A small network was trained on made-up records. Each row is its average activation on records with the value named, seen along a few directions.
Related values have similar rows: they may be neighbours, one step apart, or belong to one group.
In the rows, zero is written as 500.
Random noise pushes rows far along 3 fixed directions. That doesn't count. These rows show it; they differ only by the noise:
[606 753 391 852 461 104 402 506 328 147 620 513 924]
[753 330 412 412 388 436 337 452 587 549 685 525 493]
[789 346 471 429 451 410 366 380 513 540 597 497 500]
[494 570 388 598 412 327 435 523 477 353 724 607 668]
[373 703 366 712 418 256 475 568 420 238 746 642 778]


SOT, 20 values:
mizod: [338 586 603 528 520 473 720 364 243 385 546 585 453]
sudum: [285 658 410 572 472 587 468 680 673 413 556 558 627]
ropav: [660 358 290 532 265 448 403 692 607 477 778 451 459]
vifir: [386 515 496 367 416 688 342 695 815 627 541 598 507]
voki: [486 731 545 617 660 391 414 385 335 478 521 534 600]
gula: [641 492 396 686 438 397 477 689 523 358 357 369 519]
dek: [772 429 540 490 664 488 581 408 352 525  98 224 386]
vuta: [746 507 330 770 417 260 455 572 453 295 460 310 637]
mubib: [664 221 591 394 563 494 533 309 468 691 543 505 299]
vuzor: [305 551 553 375 513 686 431 520 658 669 489 615 501]
mis: [400 445 713 365 683 590 741 331 319 632 150 381 333]
tatus: [688 536 424 591 460 308 391 471 438 414 642 560 605]
mori: [839 578 476 693 462 370 162 583 599 428 402 232 805]
neb: [961 374 698 457 555 453 232 321 601 622 306 367 584]
domel: [636 570 427 822 504 307 560 606 360 221 331 282 717]
figed: [861 424 535 553 442 437 409 524 550 542 287 276 552]
gaf: [798 315 545 315 488 672 489 469 488 610 282 290 317]
muza: [552 669 518 690 617 438 480 523 415 464 290 305 657]
rutif: [686 363 670 325 653 697 448 330 532 655 148 311 362]
fozat: [445 569 531 518 501 457 546 412 489 498 665 634 557]
The values of SOT form a ring.
- Name the neighbours of mori, in listed order. => sudum, vifir
- Name the neighbours of neb, in listed order. => voki, vuzor
- Name the neighbours of figed, in listed order. => mis, muza
- Name the neighbours of mubib, in listed order. => mizod, tatus
